Read these off the row that follows.
1) The entry just left of -27?
2) The entry just left of -69?
-46 -27 -2 23 51 33 -22 -5 -57 25 -2 -69 -45 10 15
1) -46
2) -2
